A small network was shown many inputs. Here are its activations along a few directions, one row for each input.
Each table varies a few parts of the input and shows all the possible inputs, shuffled.
A made-up example of a description, with smaller parts first: ring(5) and (point or ring(9) or (values(2) and line(6))).
Shared parts are said once, and a part with two or three values counts as separate values.

Other details of the inputs shift rows strongly along three fixed directions, in all tables alike. That doesn't count.
These rows show it; all are for the same input, with only those details redrawn:
[ -4 -38 -25  -7 -62 -54  68  19 -25  25 -49 -10  29 -30]
[ 22  35  53   8  40   4 -17 -64 -11  -1  10  44 -35  27]
[  5  -6  28  -3 -27 -48  52  -2 -39  -8 -79  37  48  38]
[ -4 -16 -17  16 -13  -8  21 -58  -8  39  13   3 -38 -46]
[  9  29  55  20  36   1  -1 -86 -28  -5 -26  67 -13  46]
[-18 -21 -10  29 -15 -12  38 -82 -28  31 -31  32 -10 -18]
[ 22  13  45 -14 -10 -42  31  12 -28 -15 -52  31  32  42]
[ 61  43  57 -45  13 -31 -18  64  13 -13  40 -16 -24  10]

A family of inputs:
x1: [-12  -8 -14  31   2  67  13 -59  -4  27 -47  42   6  11]
x2: [ 15  15  57 -14  43 -18 -51  43   6 -60   2 -15  30  71]
x3: [-30 -21 -68   3 -28  54  -9 -20  18  30  47   1  -2 -87]
x4: [ 26   2 -39 -50 -38 -37  25  82  23  34  26 -32 -46 -30]
x5: [ 26  35  26 -72   7 -27 -34  58  10 -52  75  -7  -2  25]
x6: [ -8 -12 -23  19  20 -19 -30 -42   7  -5  50 -33 -43 -28]
x7: [ -5  15  16  38  11  23  22 -71 -10  24 -34  48  10  -1]
x8: [-17 -39 -30  -4  -4  37  -1 -38  17  33  34 -29 -41  -7]
x9: [ -2 -29 -14 -25 -40 -35  55  13 -22  -4 -48  -5  24  41]
x10: [ -6   7  28 -12  19  33  16  26 -27 -18 -85  50  58 114]
x11: [ 14 -11  31 -38   1  -4  -6  47   3  -9  10 -43  23  33]
x12: [-31 -12 -34   2 -24 -11  13 -63 -13   5  23  50 -13 -38]
x13: [-22 -38 -32  10 -17  -6  29 -69 -19  31   8 -22 -20 -26]
x14: [ -7  32  42  30   4 -64   0   8 -37 -62 -78  58  42  75]
x15: [ 19  40  58  -7  71   6 -53 -53   6 -38  52  -3 -48  30]
x16: [-11 -24  18   1   3  11  11  36 -16 -27 -47 -18  65  20]
x17: [ 14  -9  -6  -4  27  68 -41   4  28  37  90 -59 -48 -51]
x18: [ 19  23  27 -55  17  33 -48  84  18 -42  66  -8  26  19]
x19: [-17   9 -22  37 -34 -44  20  48  -2 -16 -48   2  43 -16]
x20: [  5  10 -31 -36 -47 -19  19  73  23  -2  34  -1  29 -57]
x21: [-24  -2  -7  47   4   9  27 -68  -3  13 -37  28  12 -37]
x22: [-66 -47 -37   6 -17  21   8 -79 -19  -3   1  32  29   5]
x23: [  4  -6 -41 -22 -32  25  28  68  12  32 -44  -8  22  -1]
x24: [  8  25  25  20  47  58 -43 -29  18  -4  13   2 -11 -22]
x25: [ -6 -24 -17  14 -34 -73  30  25 -17 -15 -48   0  32 -15]
x26: [ -8  -9 -11  28   3  57   2 -45  -2  36 -18   7   8 -28]
x27: [ 45   7  -3 -45 -29 -31  15  73  24  13  34 -29 -41 -22]
x28: [ 10  32  28 -27  63  51 -56 -22  26   4  54   6 -63  66]
x29: [ 13  30  -1  36  33   8 -38 -18  33   5  46  -1 -36 -49]
x30: [-22  -9 -68  21 -25  23  43 -37  15  67 -13  19 -34 -45]
x31: [-13 -13 -22  14 -11  -2 -27  86   7 -22  12 -55  24 -13]
x32: [ 11  15  22  23  67  50 -79  -5  23 -18  64 -22 -28  -2]
x33: [-23  38  23  68  46  42 -51 -53 -12 -32 -42  55  17  41]
x34: [ 17   4  42 -17  15  37   4  40 -11 -24 -45  20  44  85]
x35: [ -2 -32 -26 -10 -48 -61  46  38  -4   5 -20 -37  11 -61]
x36: [ 27  40  18   9  26  40  -8 -30  27  20  23  33 -44   1]
x37: [ 15 -11 -47 -59 -32 -31  22  73  18  24  35 -59 -38  -9]
x38: [ 42   9  11 -39 -22 -40   9  66  13  13  38 -41 -24 -36]
x39: [-52 -29 -33  45   5   3 -31 -41  -1  -6  16 -26 -16  -6]
x40: [ 37  43  48   0  39  12 -54  67  16 -45 -12   1  37  31]
x41: [-43 -40 -51  23 -54 -73  35  21 -31 -22 -49 -31  38  -1]
x42: [-34 -48 -30   9   2  16  -8 -39  13  17  35 -57 -22 -50]
What is each input in this table made of? -> ring(6) and (point or line(6))
Changing only the ring(6) part turns x27 into x36. The same change can be made to x35. Which row results? -> x21
Changing only the ring(6) part turns x22 into x18. The same change can be made to x11. Which row results? -> x17
Which other rows agree with x5 in the ring(6) part? List them by row number. -> x6, x9, x13, x15, x37, x41
